A small network was trained on made-up records. Each row is its average activation on records with the value named, seen along a few directions.
Values that are neighbours, or in one group, have similar rows; names and order tell nothing.
In the rows, zero is written as 500.
Strong random noise was added to every row along 2 fixed directions; ignore it. To show where, here is one row again and again, with new noise each time:
[299 631 555 622 386 447 655 506 497 596 730 438 402 473 496 442 568]
[275 642 507 615 368 516 740 469 491 619 815 406 348 476 414 438 572]
[494 616 547 498 495 451 435 503 530 448 446 538 532 494 570 543 512]
[407 627 530 544 445 478 557 489 515 516 594 485 458 487 506 501 536]


Values of V:
v8: [414 368 443 562 447 575 601 456 636 528 735 443 447 592 465 491 508]
v6: [492 513 540 526 495 468 456 551 356 590 499 548 421 409 487 439 497]
v4: [434 423 477 524 380 511 637 511 410 637 680 378 323 382 332 391 503]
v1: [529 333 504 554 613 560 483 494 583 471 434 511 609 678 614 509 420]
v3: [738 521 396 324 581 705 360 390 670 310 371 555 551 557 428 674 397]
v2: [574 285 583 484 468 331 406 608 456 530 359 452 614 430 562 415 517]
v7: [532 624 422 457 620 597 488 458 417 500 428 590 458 457 438 533 474]
v5: [402 291 635 632 502 139 495 707 361 599 399 448 658 493 698 347 617]
v9: [255 646 525 634 343 516 766 474 471 641 821 424 348 487 444 416 572]
V is arranged as a line.
Question: Which values are neighbours of v6? Give them in the order they are listed.
Answer: v4, v7
Question: Which values are neighbours of v1? Give them in the order they are listed.
Answer: v8
Question: Which values are neighbours of v5? Give them in the order they are listed.
Answer: v2

Values of E:
e1: [604 367 563 503 690 500 435 521 620 436 396 516 665 634 619 596 427]
e11: [461 283 817 723 392  78 245 707 538 550 367 498 708 477 898 312 507]
e8: [404 296 766 735 511 158 224 723 599 557 411 556 687 541 898 397 533]
e6: [363 566 780 707 472  96 327 762 249 639 264 594 568 352 835 328 526]
e5: [831 266 171 195 650 738 535 395 406 360 283 466 532 609 232 560 423]
e7: [540 309 274 394 419 715 770 364 457 578 793 305 399 484 125 404 524]
e10: [528 751 297 384 517 846 528 305 641 370 609 563 331 546 267 693 519]
e2: [642 811 292 256 676 828 454 273 679 171 267 674 557 698 481 853 405]
e4: [254 639 661 674 345 307 658 533 398 681 776 392 357 272 442 381 622]
e3: [479 691 582 466 326 503 410 474 529 441 462 546 430 435 560 546 455]
e9: [583 470 485 431 623 458 470 588 422 558 395 563 544 453 504 494 514]
E is arranged as a line.
Question: A walk along E starts at e1 and steps to its neighbour e8. Put e7, e10, e4, e9 in the order it reaches them.
Answer: e7, e9, e4, e10
Question: What is the length, in steps, of the shortest route from e5 to e2?
Answer: 6

Values of Z:
z6: [740 352 509 412 594 628 133 501 617 387 294 684 539 644 702 670 383]
z17: [501 516 607 553 459 531 390 533 345 622 474 562 342 277 371 372 540]
z18: [436 333 416 509 497 446 663 548 336 676 644 423 330 307 277 363 678]
z10: [293 462 458 741 453 528 723 548 499 641 765 488 454 440 646 340 444]
z4: [279 811 407 587 468 519 682 533 398 677 809 486 235 247 294 449 627]
z5: [444 426 504 436 356 684 586 413 614 484 645 481 493 476 424 515 428]
z9: [292 305 581 749 275 347 654 608 641 643 733 188 560 545 493 316 574]
z13: [655 532 406 305 530 561 514 518 337 563 381 642 475 469 490 498 324]
z11: [470 612 398 499 574 696 483 277 684 370 574 633 414 674 496 680 525]
z15: [618 315 332 388 741 648 753 446 483 493 605 471 602 660 341 508 479]
z12: [479 750 579 543 757 582 408 359 572 390 367 527 648 645 603 662 499]
z7: [617 332 547 368 474 232 353 471 448 492 368 393 675 501 528 392 530]
z1: [156 753 654 666 240 276 702 599 493 522 805 381 298 357 589 366 636]
z16: [769 531 348 240 457 742 339 226 454 301 336 458 452 475 202 666 324]
z8: [328 754 592 614 417 440 665 555 326 583 449 501 433 459 575 533 592]
z3: [577 351 326 328 538 543 693 566 298 532 374 388 491 609 277 487 465]
z2: [321 726 764 695 360 253 516 644 749 530 689 536 622 468 740 548 516]
z14: [665 164 587 594 607 337 151 661 646 368 211 573 697 708 815 452 537]
Each value of Z is a pair of two hidden parts, and every pair occurs once (6 first parts, 3 second parts).
Question: Changing only the second part turns z10 into z12. z5 has the same second part as z10; what does that change turn z5 into?
Answer: z2
Question: Changing only the second part turns z16 into z7. z17 has the same second part as z16; what does that change turn z17 into?
Answer: z18
Question: Changing only the second part turns z6 into z14. z13 has the same second part as z6; what does that change turn z13 into?
Answer: z3

Values of J:
j9: [560 516 439 344 533 518 558 460 355 535 511 540 405 343 368 547 452]
j4: [245 671 474 670 520 509 692 585 606 664 757 625 331 608 626 482 593]
j2: [742 364 403 400 806 498 386 512 358 353 169 561 622 625 503 609 433]
j8: [674 733 306 273 501 732 441 307 551 310 384 568 495 454 295 632 517]
j11: [375 393 488 538 530 437 519 613 278 644 396 484 467 385 489 389 499]
j1: [764 281 451 283 572 509 258 558 669 316 186 404 748 596 462 598 553]
j5: [712 229 520 259 328 511 444 480 597 435 476 408 532 492 474 534 353]
j10: [888 693 352 281 579 675 261 354 486 292 335 624 467 413 258 624 526]
j7: [613 310 386 439 610 680 569 414 582 468 463 432 682 611 423 477 437]
j3: [743 735 439 307 554 629 501 325 503 242 224 617 576 609 554 676 329]
j6: [204 614 615 801 495 638 398 433 667 518 709 533 409 533 576 557 488]
J is arranged as a line.
Question: A walk along J starts at j6 and steps to its neighbour j4. Put j9, j11, j1, j5 in the order it reaches them.
Answer: j9, j11, j1, j5
Question: Which values are neighbours of j8? Give them in the order they are listed.
Answer: j10, j3
